cols: J N Y V P
[ 72 138 156  95 127]  z_115
[169 154 127 122 128]  z_517
[160 135 129  99  91]  z_878
[108 125 120 107  76]  z_938
[ 72 138  95 156 126]  z_231
[163 135 136 119  96]  z_568
[ 96 135 119 164 136]  z_315
[130 149 110 144 151]  z_52
perm: [ 96 163 136 135 119] -> z_568
perm: [ 72  95 126 138 156] -> z_231
col: [127 129] -> Y
perm: [135 119  96 136 163] -> z_568

cols: H G Q C B T
[181 163  83 109 164 107] = z_623
[172 157  88 110 166 125] = z_635
[ 86 103 148 129 138 103] = z_947
[181 163  83 109 164 129] = z_189
col: [110 129] -> C
col: [164 166] -> B
perm: [ 83 107 109 163 164 181] -> z_623
col: [107 125] -> T
col: [157 103] -> G
col: [172  86] -> H

cols: W K E S A Z X
[144 151  57 175 108  83 105] = z_173
[105  57 151 144  83 121 155] = z_953
[131 103 143 127 123 115 139] = z_963
[105  57 151 144  83 174 108] = z_751
[131 103 143 127  90 115 139] = z_687
has: [143 103 131] -> no
col: [115 174] -> Z
perm: [108 174  83 144 151  57 105] -> z_751

cols: Noto Tun voz bug sesal vebil funov rut zap
[ 72 113 103  56  83  77 128 103 141] = z_359
[189 126 138 174 157 169 116 138  75] = z_362
[136 210  82  73 103 147 102  82 115] = z_80
[ 73 133 177 166 116  75 136 177  73] = z_395
[168 136  79 130  44 163 118  79 136] = z_93
[103  77  72  56 141 103 128 112  83] = z_197
has: [ 79 131] -> no
has: [139 174] -> no
perm: [141  72 113 103  56  83  77 128 103] -> z_359

cols: Sulil viv bigom Falik rase vena goki tuzas
[ 81  68 165  65 110 108 118 108] -> z_679
[177 195  89 197 123 182 184 184] -> z_788
[130 157 125 160  57  59  52  57] -> z_289
[177 195  89 197 123 122 119 109] -> z_182
[177 195  89 197 123 122 119 122] -> z_330
[141 157 125 160  57  59  52  57] -> z_34
col: [ 57 109 122  57] -> tuzas
has: [119 122 123 197  89] -> no
col: [125  89  89] -> bigom
has: [195  89 197] -> yes
has: [108 118] -> yes
has: [197 123] -> yes

cols: tinid dorak Livul miv godet Mikeb lika maba bivi
[106 118 133 125 152 196  89 153 117]  z_421
[116 111 112 106 114 118 124 143 116]  z_23
[127 121 131 127 132 148 124 123 126]  z_272
col: [111 121] -> dorak
col: [112 131] -> Livul

cols: D F L R
[ 49 101 159 123] = z_434
[101 124  49 159] = z_816
[ 49 101 132 147] = z_636
has: [101 124  49 159] -> yes
col: [ 49 101] -> D
has: [ 49 101] -> yes
perm: [ 49 101 123 159] -> z_434
has: [101  49] -> no

cols: dabo ber tiliv Bal
[136 186 137 141]  z_388
[146 144 209  41]  z_147
[111 116  54 213]  z_475
[116  54 214 111]  z_101
[110 132 113 144]  z_841
[213 158 105 143]  z_663
[214 158 107 145]  z_181
has: [111 116] -> yes
perm: [116 111 213  54] -> z_475
col: [136 146 111] -> dabo
perm: [141 136 186 137] -> z_388
has: [141 137 186] -> no

cols: gok moret gof tesug
[ 83 109 172 110] = z_390
[175 103 151  86] = z_904
[131 101 124  86] = z_578
[131  80 111  86] = z_326
[131 101 111  86] = z_505
[ 71  91 108 155] = z_400
[186 137 153 149] = z_102
has: [100 111] -> no
has: [131  80 111  86] -> yes
has: [186 137 154] -> no
perm: [109  83 172 110] -> z_390

cols: mit bukoz dar Vub Fika sabas Kosov fazis
[127 125 131  56  57 104 168 119] = z_263
[119 125 168 131 104  56 131  58] = z_783
[119 125 168 131 104  56 127  58] = z_157
perm: [104  56 131  58 119 125 168 131] -> z_783
has: [131  58] -> yes
perm: [ 56  58 104 119 125 131 131 168] -> z_783
col: [131 168] -> dar
perm: [ 56 127  58 119 125 168 131 104] -> z_157

cols: Pevos pudu buz Nagar gubom nalak tunab sebaf
[106 210 104 100  75  85 132 119] : z_267
[116 101 118 147 115  80 215 154] : z_606
[154 215 103  80 101 118 120 152] : z_71
[106 210 104 100  69  87 138 146] : z_163
[154 215 115  80 101 118 115 147] : z_225
[175 120  84  88  81 109 103 195] : z_961
perm: [147 115 118 101  80 115 215 154] -> z_225
col: [118 109] -> nalak

